[[-97  74  30  82 -11 -42]
 [ 90  19  36 -63  63  -9]] ans = -9

[[-13 -23 -14 -11  50 -25 -57]
 [  2   8 -52 -12  40 -41 -85]] ans = -85

[[  53  -43 -111  -43]
 [  27  -22  -57  -22]] ans = -22

[[ 42 -44  54 -26 -32  51]
 [ 88   6  32 -40  32  42]] ans = 42

[[-26  36 -16 -27  23 -94  56]
 [ 17 -20  79 -12  72   8  40]] ans = 40

[[ 79   9 -32 -51]
 [  5 -15 -67 -84]] ans = -84

[[ 46  37  62  64  61  49  64]
 [ 41  66  60  49  78 105  59]] ans = 59

[[   8    3    2 -100   93]
 [  -4    7   10   40    5]] ans = 5
---
array([ 122.577,    5.294,  155.289,  106.922,  163.488,  147.465,
       -102.478]) ==> 122.577

array([-147.4,   67.7,  196.0, -180.9,  -97.3, -110.5]) ==> -147.4

array([-0.16,  0.17,  0.14,  0.18, -0.03]) ==> -0.16

array([ 13.04,  -9.72,  15.95,  11.53, -13.35]) ==> 13.04

array([ 0.02, -0.75, -0.05,  1.22, -0.44, -1.92]) ==> 0.02

array([-182.6,   43.4,  139.8,   32.9,   88.9,  202.2,  -23.8]) ==> -182.6

array([ 1.325,  1.946,  0.896,  1.968,  1.670, -1.775,  2.030]) ==> 1.325
---
[[-74 -25  61  96  56 -46  14]
 [-66 -91 -91 -78  -7  26  20]
 [ -9 -37   1  93  -3 -49  84]] result: 61

[[  2   3  -1  -6  -6  -5  11]
 [  5 -21   4   2   3  13   8]
 [  1  89  -5  -1  -2  17  10]] result: -1

[[ -28   96   88  -93  -13  -30  -37]
 [ -28  -67  -26  -93  -13  -43 -106]
 [ -28  -67   88  -93  -13    7 -106]] result: 88

[[  66  -35  -42  -64]
 [   5   68   -5  -59]
 [ -10   17  -33 -101]] result: -42

[[ 43  43  54 -85 -64 -54   2]
 [-57  33 -69 -76 -77 -58  -3]
 [-34  49  40 -57 -10   8  66]] result: 54

[[-56 -21  17 -21  25]
 [-67 -22 -30  26  14]
 [ 60  96 -65  25  -9]] result: 17

[[ 31 -17  16  14   7  15]
 [-49 104 -49  65  38 -64]
 [ 15  37  -5  57  31 -16]] result: 16

[[  -7   61   -1  -64  -85   40  -52]
 [  66  109   84   34   -6  -61  -49]
 [ -11   48   -3  -52 -110  101   13]] result: -1
---
[[-28, 5, 5, 15, 23], [-15, 12, -9, -25, 38]]	-9
[146, 128, 206, 58, 48, 111, 134]	48
[95, 71, 50, 223]	71
[[498, 412, 574, 362], [930, 527, 373, 384], [451, 360, 162, 211]]	360
[7, 2, 2, 6, 3, 5]	6
[[1, 12, 9, 14, 14, 9, -10], [10, 9, 5, 7, -3, 8, 1], [-22, -17, -6, -35, -2, -5, 33]]	-2
[8, 5, 7, 1, 2, 7, 4]	2
---
[[ -1  -9  -9  -8   0  19  -3  -7  17  -9  -9]
 [ 34 -46  -2  -4  35  24  29 -24   2 -46  -8]
 [ 22 -23   2  -5  27  32  18 -16  20 -23   2]
 [ 92 -72  37  13 102  36  85 -39 -13 -72  29]
 [ 62 -60  13  -1  69  48  55 -34  13 -60   8]
 [-16  -1 -15 -15 -15  12 -17  -7  18  -1 -12]
 [-13   2 -10 -13 -10  12 -14  -6  17   2  -5]] Answer: -13

[[-71  10 -16  48  31  25  56   5  19 -10 -19 -43  89   6]
 [-77 -25  13  49   6  14  84 -16  34  19 -27  -3  60  -2]
 [-88  -1 -16  74   5  60  18  -9  60  17  35  -3 103  -5]
 [ 26   6  -1   3 -49  38 -23  -8 -42  23  68  -4 -35 -17]
 [  0   1 -21  19 -32   9  -9 -19 -36  -6 -19 -32 -39  18]
 [-26   8 -14  50  -5   9  16   7 -11 -10 -24 -76  -4  25]
 [ 22  22   2  -7  19 -13 -11  22  -7 -12  19   0   6  13]
 [ -7  -1  20   3  -8  13  51   4 -22   9   5 -37  11  -7]
 [  6 -45  20 -16  -8   0 -16 -15  35   2  14  49   4 -12]
 [-11  -8 -18  20   6  20  -3  -1  44 -10 -14 -27  15  10]] Answer: -11

[[ 19  54  60 -10   1  -8  20  13]
 [ -2  41 108 -10   4  -9  33  23]
 [  5  -2  58   0  -1  29  16  -2]
 [  6 -14  32   3   1  26   9 -10]
 [ 22  72  72 -12   0  -7  24  18]
 [-11 -16  74   2   3  19  21   0]
 [ 29  13  28  -1  -5  38   7  -8]
 [ 29  14  27  -1  -5  38   7  -8]
 [ 26  80  73 -13  -1  -6  24  19]] Answer: 26

[[ -2 -10  36 -85  34  29 -14]
 [-19  14 -81   9 -61 -71  51]
 [-42 -71  25 -15  48 -61 -64]
 [-17  79  15  69   3  36   0]
 [-48  20 -81  -8 -21 -66  32]
 [ 81 -57 -66 -13   8  41 -80]
 [-11 -23 -12  32  41  51  51]
 [-21 -44 -58 -58 -43  19 -17]
 [ 17  15  19  85 -40  46 -21]] Answer: 17

[[ -1  50   9 -21   1  -1 -14   5 -30 -13 -19 -31   1  -7]
 [  0  50   9 -21  -1  -2 -13   5 -31 -14 -19 -31   2  -6]
 [ 11   3 -12 -12  -6  -3  21  21  36 -19  53  16 -37  18]
 [ 37 -35 -20   0   1  -9   8  -7  28 -37  22  31 -15   1]
 [-75  21  51  10 -38  25  -7   7  46  16 -18  -9  -1 -22]
 [  0  50   9 -21   0  -2 -14   5 -30 -13 -19 -31   2  -6]
 [ 10   2 -13 -13  -6  -2  22  21  36 -19  53  14 -37  18]
 [  8  46   3 -24 -16  12  13  22   4 -25   9 -16 -28   2]
 [  9  46   2 -24 -15  13  13  23   4 -25   8 -18 -27   3]
 [-75  20  51  10 -38  25  -7   7  46  16 -17  -9   1 -22]
 [  7   1  43 -26   5  38 -12  12  23 -86  -7  30  -9 -18]] Answer: 7
---
  1.220    0.806  -11.655   -2.558   -8.177   10.514   14.868 -> 0.806

 0.01  -1.75   0.84   0.11   1.60 -> 0.11

-0.158  -0.064  -0.011   0.165  -0.007 -> -0.011

  60.9    73.4   107.0   113.6  -146.8 -> 73.4

-0.045   0.019  -0.067  -0.024   0.059
-0.036  -0.045   0.039  -0.088  -0.061
-0.034  -0.157  -0.040  -0.029   0.123
-> -0.036

  2.5    1.0    5.0    0.2  -12.7   10.4  -12.4 -> 1.0
---
[-0.110  0.042 -0.169  0.158  0.003 -0.068] yields -0.169

[ -77.459 -121.646  125.785 -137.471] yields -77.459

[  2.54 -15.17   2.91  -9.33  16.38  17.92] yields 2.91

[ 137.5  -82.1   35.5  -11.1 -153.3   22.4] yields 35.5

[-125.67  -30.35  102.36  -72.03  -75.91] yields -30.35

[[ 21.8   1.1  -4.5  -2.7]
 [ -4.5  -5.1  -5.6  -5.0]
 [  5.4   3.9 -19.9 -14.4]] yields 5.4

[[ -79.84  -85.86  -82.83  -52.80  -63.85]
 [  49.17 -184.53   70.15   48.90  191.55]] yields -184.53

[-127.272  180.783   41.859   31.423  -12.864  -15.296] yields 41.859

[[ -2.8   5.5  13.7  -0.2  15.8]
 [ -0.3 -12.7  -2.2   2.4   4.3]] yields -12.7
